A small network was shown many inputs. Here are its activations along a few directions, one row for each input.
Each table varies a few parts of the input and shows all the possible inputs, shuffled.
Descriptions start from the smaller parts, as in this example, which fits no table here: values(3) and (point or line(11) or (line(4) and ring(8))).
Shared parts are said once, and a part with two or three values counts as separate values.
In the rows, zero is written as 128.

Other details of the inputs shift rows strongly along two fixed directions, in all tables alike. That doesn't count.

A family of inputs:
R1: [148 110 141 121 141 126 105 132 127 124 141 160]
R2: [134 102 134 106 121 115  92  80 171 158 159 120]
R3: [ 86 125 126 112 119  96  99  60 156 118 162 103]
R4: [158 128 160 116 149 150  59 127 150 108 177 157]
R5: [153 146 125 178 161 136 155 172  85  97  96 151]
R6: [123 119  98 141 113 114 152 133 130 148 116 115]
R7: [129 134 137 101 117  95 118  92 148 159 167 103]
R8: [117 139 108 109 108  94 143 101 150 150 156  74]
R9: [165 128 139 145 172 166 107 161 100 101 100 186]
R10: [ 91 121 113  89  97 139 141 104 171 176 149  97]
R11: [173 119 153 146 162 127  86 131 128  95 154 147]
R12: [ 74 135  97 122 123 143 165 155  95 161  75  96]
R13: [147 141 118 156 155 165 140 186  89 101  93 173]
R14: [161 116 138 146 140 142  99 120 115  96 142 151]
R15: [140 142 151 149 125 124 145 140 118 121  96 135]
R16: [131 123 109 154 138 137 165 147 108 144  83 141]
R17: [160 125 173 132 135 125  96 126 136 107 124 148]
R18: [140 116 116 124 127 123 110 129 137 128 135 140]
R19: [130 143 109 157 133 178 168 177  82 100  96 152]
R20: [136 110 126 101 119 119 100 109 160 121 169 110]
R21: [145 170 144 159 144 140 172 171  80 106  62 150]
R22: [ 99 135 116 121 134 135 116 150 103 134 114 106]
R23: [140 124 154 111 121 136 115 132 137 113 119 141]
R24: [143 130 133 148 146 129 130 126 121 140 112 141]
R25: [121 125 162 104 153 131  66 131 116 124 153 128]
R26: [153 145 132 136 134 127 117 111 112 110 147 122]
R27: [162 134 130 172 165 136 137 166  92  93 107 156]
R28: [142 114 125 129 146 142 124 133 123 132 110 155]
R29: [108 110 116  91 103 129 122  98 171 169 152 103]
R30: [110 114 133 103  80 103 139  97 166 155 127  97]
R31: [107 133 124 115 117 149 152 147 129 144 133 134]
R32: [101 121 102 115 103 134 172 147 127 155 117 121]
R33: [120 115 112 122  91 104 135  82 151 148 162  83]
R34: [201 147 220 144 182 135  47 128 123  71 143 183]
R35: [164 133 147 145 146 129 100 113 117 101 154 134]
R36: [114 133 104 151 117 114 188 149 103 154  95 125]
R37: [ 86 134 131  89  76 132 158 117 167 155 131  92]
R38: [103 128 164  87 114 121  81 109 146 134 142  92]
R39: [ 89 120 118 100 105 129 107 103 129 141 153  73]
R40: [113 109 104 113  98 101 139 103 160 147 152  89]
R41: [142 115 122 124 132 123 119 132 135 113 142 129]
R42: [168 139 170 137 176 170  78 156 121  75 158 173]
R43: [120 127 123 130 109 131 172 153 116 127  76 136]
R44: [137 101 123 108 109 122 100  92 150 122 168 116]
R45: [141 124 115 129 133 139 119 148 123 117 122 147]
R46: [139 130 145 122 132 165 102 125 132 103 164 141]
R47: [160 132 125 167 159 144 123 167  93 100  96 177]
R48: [141 128 105 151 132 162 155 161  86  95  98 152]
R49: [139 100 129 116 105 112 101  78 159 133 179  99]
R50: [ 87 149 147 126 127 102 124 103 138 109 100 130]
R51: [120 137 117 138 122 109 173 138 111 152 112 120]
R52: [167 133 188 128 197 151  20 142 104  70 164 154]
R53: [147 124 163 111 144 148  86 133 139 119 167 159]
R54: [104 127  98 114  95  88 164 101 157 162 150  63]
R55: [ 81 128 136 106 129  83 102  74 157 135 153 119]
R56: [113 134 132 117 101 140 159 146 133 131  98 124]
R57: [138 123 121 149 142 130 144 133 118 143 101 142]
R58: [119 113 114 108 111 125 140 132 134 144 133 129]
R59: [100 141 132 135 154 103  97 104 133 106 127 143]
R60: [134 150 116 140 144 130 159 134 105 147  95 131]
R61: [128 125 135 114 134 156 117 130 142 141 136 139]
R62: [127 115 119 134 123 121 147 136 119 142 117 141]
R63: [117 153  92 133 115 108 167 133 117 153 111 101]
R64: [171 113 155 138 144 126  72  99 134  99 174 141]
R65: [ 81 144 107 141 140 102 150 119 121 110 105 120]
R66: [129 113 117 123 110  99 114 100 159 151 156 105]
R67: [121 135 115 128 127 149 148 156 125 119 131 125]
R68: [129 105 136 111 113  94 114  95 158 158 166 112]
R69: [ 69 127 119 105 120  89 115  66 169 153 136 102]
R70: [124 153 139 143 125 166 169 184  98 109  72 155]
R71: [164 121 158 120 156 145  72 127 143  93 173 147]
R72: [126 119 114 123 111 151 135 125 126 119 141 121]
R73: [130 116 154 108  98  98 113  90 170 145 145 102]
R74: [ 91 146  83 137 108 156 198 174 111 145  91 124]
R75: [113 138 101 142 122 121 187 133 113 165  88 113]
R76: [100 148  71 155 107 112 216 160  99 158  76 102]
R77: [144 138 120 159 139 122 135 145 112 125 113 138]
R78: [105 123  86 153 110 121 213 166  94 156  71 125]
Description of these inputs: line(6) and (values(2) or line(11)).
Q: Changing only the line(6) part turns R45 into R20. The same change can be made to R59. Which row results?
A: R65
Q: Changing only the line(6) part turns R54 into R51. The same change can be made to R11. Which row results?
A: R78
Q: Change only the line(6) part in R24. List by row number the other rows that result.
A: R5, R15, R33, R36, R77
Q: Change only the values(2) part in R39. List by row number the other rows that result.
A: R3
Q: Which other rows agree with R37 in the line(6) part? List them by row number.
A: R15, R17, R21, R23, R30, R34, R38, R43, R50, R56, R70, R73
Q: Change only the line(11) part in R29. List by row number the other rows that result.
A: R2, R9, R10, R16, R24, R28, R57, R60, R61, R75
